A small network was shown many inputs. Here are its activations along a few directions, one row for each input.
In each table, some parts of the input vary, and every possible input appears once, in random order.
A made-up example of a description, with smaller parts first: values(2) and (point or ring(11) or (line(6) and ring(8))).
Shared parts are said once, and a part with two or three values counts as separate values.

Table:
r1: 0 7 -14 -1 16 -28 16 34 -29 15 5 46 -30 28 -21 -27 -6
r2: -3 12 17 -12 11 33 0 -3 6 -12 22 -10 11 3 -12 -16 8
r3: 19 21 -20 -4 3 14 -4 -12 -3 15 3 -4 12 -35 8 -1 -9
r4: -3 25 -16 11 10 -34 -22 -9 -8 -10 -1 4 3 -3 8 23 3
r5: 15 11 -11 -20 -5 26 2 -24 2 11 -4 -4 22 -2 -12 -10 -7
r6: -23 2 20 -4 12 -5 24 10 -7 30 1 27 -60 10 -1 -42 -8
r7: -1 -23 -15 -17 -28 5 11 -10 4 -13 -13 -5 6 -4 -13 14 -19
r8: 25 22 9 7 8 16 -13 -7 20 -3 0 -3 -13 -28 29 -22 8
r9: 7 -22 1 18 -2 10 22 -5 -3 4 -18 -5 25 20 -2 12 9
r10: -7 -6 1 13 22 -23 36 31 -4 36 5 22 -24 10 -40 -25 0
r11: 24 30 -15 12 5 -17 -8 -7 -21 -9 -5 0 7 -17 19 -4 13
r12: 12 -21 9 -6 0 28 3 -19 10 -5 -16 -8 -10 23 26 -5 4
r13: 20 17 0 16 14 -1 5 1 -6 12 -2 -5 12 -34 3 5 19
r14: -5 14 5 19 14 -17 -6 2 4 10 0 0 10 -20 -6 32 4
r15: -11 -21 -13 -5 -17 -7 -22 -10 1 -2 -3 10 14 -21 -5 17 -19
r16: 23 19 -6 -1 -8 0 -11 -11 -23 -9 -10 -1 10 17 -2 -11 16
r17: 1 -18 12 -24 -19 7 4 2 18 -13 -14 -12 -23 12 24 7 4
r18: 15 9 10 3 3 11 10 -8 -1 10 -9 -5 22 0 -16 -4 22
r19: -25 2 13 5 1 -11 35 17 -4 23 44 18 -39 14 -27 -33 -6
r20: -12 -19 10 1 4 29 14 -3 1 -17 12 -13 14 23 3 -1 -4
r21: -17 -15 1 15 -8 -16 -11 15 2 4 -9 6 19 -12 1 25 11
r22: 18 13 17 -10 0 33 -10 -16 18 -4 -9 -2 -9 4 11 -26 12
r23: -15 14 23 0 20 -7 -17 5 8 -7 29 -10 3 -13 -3 17 -14
r24: -14 -9 -25 4 -8 -32 -28 2 -10 -16 -7 7 7 4 11 18 16
r25: -8 -16 12 -10 -7 -12 -26 0 26 -2 -2 0 -8 -3 31 3 4
r26: 19 -17 -19 10 -10 2 -6 -7 -29 -12 -17 -9 5 35 8 7 10
r27: -27 -15 20 -6 -2 -8 -19 18 4 -14 20 -5 12 -7 6 11 -9
r28: -20 -14 15 -14 -17 9 13 20 6 -26 12 -16 3 10 0 11 -7
r29: 10 -26 -15 -6 -9 20 14 -31 -2 -2 -14 -4 22 11 -6 2 -20
r30: 4 18 11 0 22 16 -5 6 1 -9 27 -13 4 -29 6 -10 4
r31: 3 -13 -25 -5 -24 -13 -5 11 -16 -26 -16 -7 -8 23 2 20 14
r32: 3 17 15 4 10 -8 -23 -9 31 0 6 -2 -14 -10 23 6 -7
r33: -6 -17 0 5 -19 -2 20 18 5 -7 -20 -7 11 7 -7 24 10
r34: -3 14 -12 2 3 -4 -18 -14 4 11 4 2 8 -23 -6 25 -26
r35: -18 3 -16 0 5 -16 26 13 -6 36 2 12 -24 7 -38 -41 -32
- The inputs of r12 and r9 match in every part but one. If r17 is changed in the same way as r12 into r9, which row does it become? => r33
- Describe the family of inputs behind these rows. => values(5) and (point or ring(6))
- Which other rows does r19 become when the values(5) part takes its other values? List them by row number. => r1, r6, r10, r35

Table:
r36: 6 -5 -18 -6 -9 6 -3 -10 -10 -6 -10 -4 24 8 -13 9 -7
r37: -12 -8 6 0 -2 -1 -20 -4 15 -16 6 -14 14 -19 18 33 -12
r38: 22 6 -9 2 -7 8 -8 -22 1 0 -24 -7 15 -7 11 13 10
r39: 8 30 11 4 19 -1 -18 3 -3 -1 14 3 -6 -17 12 -13 11
r40: -19 14 16 0 8 -13 -17 9 19 7 21 3 -2 -33 -1 6 -6
r41: -2 -4 25 -9 12 31 19 -9 15 15 11 3 -22 18 -3 -39 -10
r42: -13 -30 -15 -3 -22 -18 -2 7 -11 -11 -16 6 -6 24 5 8 1
r43: 14 12 1 2 0 6 -21 -13 4 -21 0 -15 12 -1 23 13 14
r44: 1 15 -13 3 7 -4 10 -1 -16 13 14 8 -1 -9 -19 -12 -11
r45: -6 -26 -7 7 -9 -7 8 9 -10 -5 -11 3 18 18 -10 19 8
r46: -13 0 1 14 8 -20 21 20 -10 14 4 7 -7 7 -22 0 1
r47: 20 21 -7 10 14 -1 0 -4 0 18 -4 7 -4 -23 4 -15 4
r48: -13 -4 -7 -2 -2 -28 9 21 -8 7 0 20 -32 17 -10 -6 -7
r49: 6 -19 17 -22 -17 44 23 -4 13 -15 -4 -19 -3 17 5 -17 4
- Describe the family of inputs behind these rows. => values(2) and (point or line(6))
- The inputs of r48 and r42 match in every part but the values(2) part. If r47 is changed in the same way as r48 into r42, which row does it become? => r38

Table:
r50: 7 23 5 1 14 -4 -21 1 2 -2 9 4 -9 -17 16 -8 5
r51: 14 -13 -19 -1 -15 2 2 -8 -12 -12 -24 -5 16 18 0 18 7
r52: -15 -2 0 -1 6 -19 25 15 1 30 5 24 -46 7 -15 -28 -19
r53: -1 -4 -15 1 -7 -6 -13 -8 -3 -8 -6 -7 24 -6 -4 25 -9
r54: -12 -9 8 4 15 -1 25 8 -9 28 8 24 -20 29 -27 -37 -7
r55: -20 2 8 4 13 -11 32 26 -12 11 24 11 -30 20 -24 -21 -10
r56: 16 29 -8 6 12 -1 -12 -13 -7 7 7 1 4 -23 4 -7 2
r57: 6 2 15 0 3 20 -5 -10 17 -4 -1 -16 13 -15 12 11 6
r58: -5 -15 4 -12 -13 19 -9 -12 10 -16 0 -14 19 -6 8 16 -9
r59: 1 -17 -7 -3 -19 -4 -5 -2 -6 -18 -19 -5 4 22 11 13 13
r60: -13 -11 -2 -3 -10 -11 -21 1 5 -15 2 -3 10 -1 8 22 0
r61: 9 9 -6 13 6 -5 -7 -8 0 2 -5 -5 19 -18 5 18 5
r62: 0 3 9 9 4 -9 -16 4 8 -6 0 -3 5 -12 16 16 9
r63: -13 2 -1 -2 1 -14 29 30 -11 24 9 21 -20 0 -35 -29 -1
r64: 15 26 14 -7 10 22 -9 -14 15 -1 9 -9 0 -17 10 -14 2
r65: 12 -25 -6 -10 -21 24 6 -11 1 -20 -18 -16 11 18 13 4 5
- Describe the family of inputs behind these rows. => values(4) or (values(3) and line(4))
- Which other rows does r62 become when the line(4) part takes its other values? List them by row number. => r50, r59, r60
